Each row below holds a small network's activations on one input, seen along a few directions.
Each table varies a few parts of the input and shows all the possible inputs, shuffled.
A made-up example of a description, with smaller parts first: values(3) and (point or ring(9) or (line(4) and ring(8))).
Shared parts are said once, and a part with two or three values counts as separate values.
(in the rows, 128 means zero)

Other details of the inputs shift rows strongly along three fixed directions, in all tables alike. That doesn't count.

Rows:
x1: [129 130 102 117  71 101  88  93  69 170 116]
x2: [118 151 112 136  72 161 133 165 119 132 177]
x3: [130 172 110 118 148 120 132  65  92 139  71]
x4: [154 200  98 151 136 167 164 104  81 151 121]
x5: [139 194 122 133 136 174 171  90  88 125 119]
x6: [125 134 134 150  94 180 152 172 128 125 177]
x7: [125 162 119 118 137 122 139  91 110 134 104]
x8: [105 143 112 130  60 137 130 135  93 159 174]
x9: [ 75  98 144 101  66  95 115 157 153 131 187]
x10: [149 124 133 147 143 149 137 165 155 119 154]
x11: [ 79  91 139  96  77  77 101 148 162 132 176]
x12: [153 172 104 151 163 152 147  81  86 155  81]
x13: [136 166 127 123 151 144 156  86 103 131 103]
x14: [116 143 143 106  70 138 140 154 121 120 191]
x15: [127 128 100 130 143  95 104  81 103 169  70]
x16: [116  85 149 122 156 111 109 135 178 101 109]
x17: [107  98 133 103 100  91  96 132 148 117 136]
x18: [146 162 126 129 164 153 143  86 107 116  72]
x19: [119 119 124 130 105 114 125 128 119 158 151]
x20: [135 107 138 147 172 131 139 150 173 130 134]
x21: [118  86 112 103 100  51  66 112 120 174 102]
x22: [132  60 147 128 162  86  98 147 173 143 108]
x23: [117  81 154 129 181 121 137 167 180  77 125]
x24: [164 126 145 175 201 181 159 154 165 100 106]
x25: [109 142 115 138  85 146 137 158 129 140 181]
x26: [108  91 119  81 100  45  63  91 127 144  97]
x27: [133 116 161 140 170 169 160 144 167  90 121]
x28: [105 147 133 121  79 150 138 159 133 107 170]
x29: [135 157  96 128  77 121 105 113  77 155 129]
x30: [124 158 119 142  92 147 150 158 120 142 187]
x31: [155  92 144 158 195 142 128 119 149 125  74]
x32: [ 92  90 147 115 125  98 117 129 161 124 130]
x33: [139  92 141 156 180 149 147 175 157 101 134]
x34: [119 123 157 134 111 167 150 162 151  93 172]
x35: [133 119 140 157 133 175 153 175 155 115 155]
x36: [135 174 117 109 130 119 136  66  80 147  98]
x37: [143 181  97 143 104 163 137 116  81 144 118]
x38: [116  37 145 133 172  90 103 158 167 120 109]
x39: [103  91 140 109 155  86 112 116 170 127 106]
x40: [125 159 148 132 122 164 173 151 143 106 182]
x41: [146 125 132 140 144 142 135 163 154 129 150]
x42: [141 150 146 146 155 175 160 147 150  85 133]
x43: [117 111 151 134 176 138 146 139 184 102 123]
x44: [133 107 128 143 181 121 131 126 162 139 103]
x45: [121 172 112 105 106 105 125  83  90 145 116]
x46: [ 88 120 131 104  56 127 130 171 111 103 201]
x47: [121  74 139 134 159  87 110 128 163 151 113]
x48: [123 124 151 126 106 145 139 158 150  96 170]
x49: [123  67 123 109 111  56  67 103 121 167  96]
x50: [124 145 143 135 132 175 158 161 159  90 156]
x51: [139 139 125 101 138  97 111  82 105 138  85]
x52: [120 161 129 107  47 140 134 137  93 124 191]
x53: [121 118 121 102 114  82  91  92 115 130  90]
x54: [111  95 140  95 115  75  97 128 150 129 123]
x55: [138 158 126 155 135 169 167 145 124 136 156]
x56: [135  97 141 148 183 129 141 125 156 141 103]
x57: [128 176 108  96  80 116 117 103  88 140 139]
x58: [127 147 109 124  50 126 113 142  87 154 178]
x59: [156 199  87 148 136 181 159 126  66 122 132]
x60: [145 202 112 132 131 183 174 121  70  96 138]
x61: [121 106 135 122 170 125 131 146 154  87 120]
x62: [178 175 112 143 159 158 148  96  81 152  96]
x63: [147 130 125 111 157 103 107  58  98 132  52]
x64: [132  53 145 139 164  93  95 140 172 131  97]
x65: [107 113 100 103  35  69  71 130  94 170 158]
x66: [153 142 116 106 162  90 104  59 100 134  50]
x67: [162 146  98 141 174 125 109  71  95 149  43]
x68: [142 129 113 138 122 130 113 129 123 136 125]
x69: [135 136 122 155 138 166 156 181 129 103 165]
x70: [149 104 162 132 186 133 141 134 173  94 110]
x71: [153 130 158 152 196 175 163 135 165  81 103]
x72: [ 92  69 131 122  55  96  82 167 142 143 171]
Description of these inputs: values(2) and line(4) and (point or ring(8)).
Changing only the values(2) part turns x52 into x49. The same change can be made to x17. Which row results?
Answer: x68
Which other rows does x57 become when the line(4) part takes its other values? List them by row number.
Answer: x14, x51, x54
Which other rows does x72 become when the values(2) part takes its other values? List them by row number.
Answer: x71
Which other rows does x66 become when the ring(8) part takes its other values? List them by row number.
Answer: x3, x7, x28, x42, x45, x53, x54
Which other rows agree with x41 in the values(2) part and the line(4) part? List them by row number.
Answer: x2, x10, x20, x25, x44, x59, x67, x68

Rows:
x73: [164 186 117 165 207 185 183  83  99 124  81]
x74: [ 79 100 113 117  31  95  90 164 119 146 181]
x75: [128 153 110 117  75 124 107  84  75 154 110]
x76: [103  77 158 138 162 124 147 164 187 106 156]
x77: [122 120 148 130 106 156 141 187 152  92 193]
x78: [133 144 130 135 172 130 151 102 120 131  95]
x79: [116 148 150 134 126 169 170 180 183  94 195]
x80: [135 133 134 104 141  89 102  64 129 135  72]
x81: [145 105 148 113 167 106 120 107 143 110  88]
x82: [164 103 125 128 172  85  95  85 127 168  68]
x83: [ 94  87 107 107  79  78  75 126 117 155 120]
x84: [115 162 113 151  82 172 156 149 103 129 181]
x85: [105 105 115  97  40  78  67 119  95 148 139]
x86: [122 162 131 113  72 140 138 115  94 133 159]
x87: [ 98 146 106 116  71 105 113 107  83 163 136]
x88: [118 178 126 115  84 154 150 140 130 118 178]
x89: [165 170 131 166 191 204 178 123 129 113  96]
x90: [110  81 130 120 167  86 104  98 148 153  70]
x91: [106  77 124 112 131  75  87 132 137 124 120]
x92: [158 162 123 140 127 163 136 105  96 123 105]
x93: [119  94 134 137 102 104 117 178 160 152 185]
x94: [102  46 137 128 136  80  88 157 171 116 129]
x95: [120 100 144 118 164 112 128 118 152 129  98]
x96: [143 166 130 141 187 147 162  98 143 110 107]
x97: [157 125 108 131 161 100 110 102 120 175  85]
x98: [104  93 138 131  88 137 119 185 160 116 176]
x99: [169 186 108 129  90 141 127  96  70 165 132]
x100: [149 116 156 131 181 144 155 143 163  89 125]
x101: [ 93 159 115 105  60 105 121 129 116 139 174]
x102: [137 133 112 120 106 119 102 109  94 131 110]
x103: [114  80 155 128 157 117 141 174 181  88 161]
x104: [106 156 112 140  66 150 138 147 102 142 170]
x105: [134 133 151 160 132 193 169 172 157 101 172]
x106: [143 171 128 128 139 155 157  95  95 129 117]
x107: [132  99 162 137 160 137 137 128 164 117 111]
x108: [140 171  96 141  79 137 136 135  84 165 184]
x109: [128 134 111 104 114 106 101 113  99 133 109]
x110: [122 129  92 128 113 104  99  89  82 150  93]
x111: [ 87 123 110 117  44 118 107 146 110 155 170]
x112: [103  59 146 107 148  63 101 142 170 116 114]
x113: [165 174 111 136 189 159 149 102  97 116  79]
x114: [141 134 144 140 196 162 171 136 157 113 114]
x115: [127  83 135 140 165 109 112 148 160 113 104]
x116: [134 136 113 129 105 132 112 109  96 136 111]
x117: [146 107 135 140 175 139 125 142 153 107  98]
x118: [146 148 118 126 160 121 122  54  87 152  55]
x119: [114  94 169 124 150 123 136 156 207  95 156]
x120: [135  81 145 111 154  88  91 113 147 116  84]
x121: [139 190 120 121  97 174 167 148  97 108 173]
x122: [151 207 108 126 124 175 171 120  79 115 142]
x123: [133 146  95 118 115 115 104 102  85 144  96]
x124: [143 162 143 158 146 199 185 196 146  80 190]
x125: [111  91 138 120 144 101 111 116 149 143  94]
x126: [145  85 154 145 161 128 130 180 192 135 155]
Changing only one part turns x108 into x126. The same change can be made to x76. Which row results?
Answer: x95
Changing only one part turns x100 into x103. The same change can be made to x105. Which row results?
Answer: x84
What do these inputs look like to the network?
Answer: line(6) and (point or ring(8))
Which other rows does x90 become when the line(6) part takes its other values? List them by row number.
Answer: x73, x87, x107, x118, x125
Which other rows agree with x74 in the line(6) part? List them by row number.
Answer: x78, x87, x93, x101, x104, x112, x115, x124
Start at x85 and move only the ring(8) part, one step at a time. The first step leads to x120. Which rows follow, in order?
Answer: x81, x80, x86, x107, x75, x92
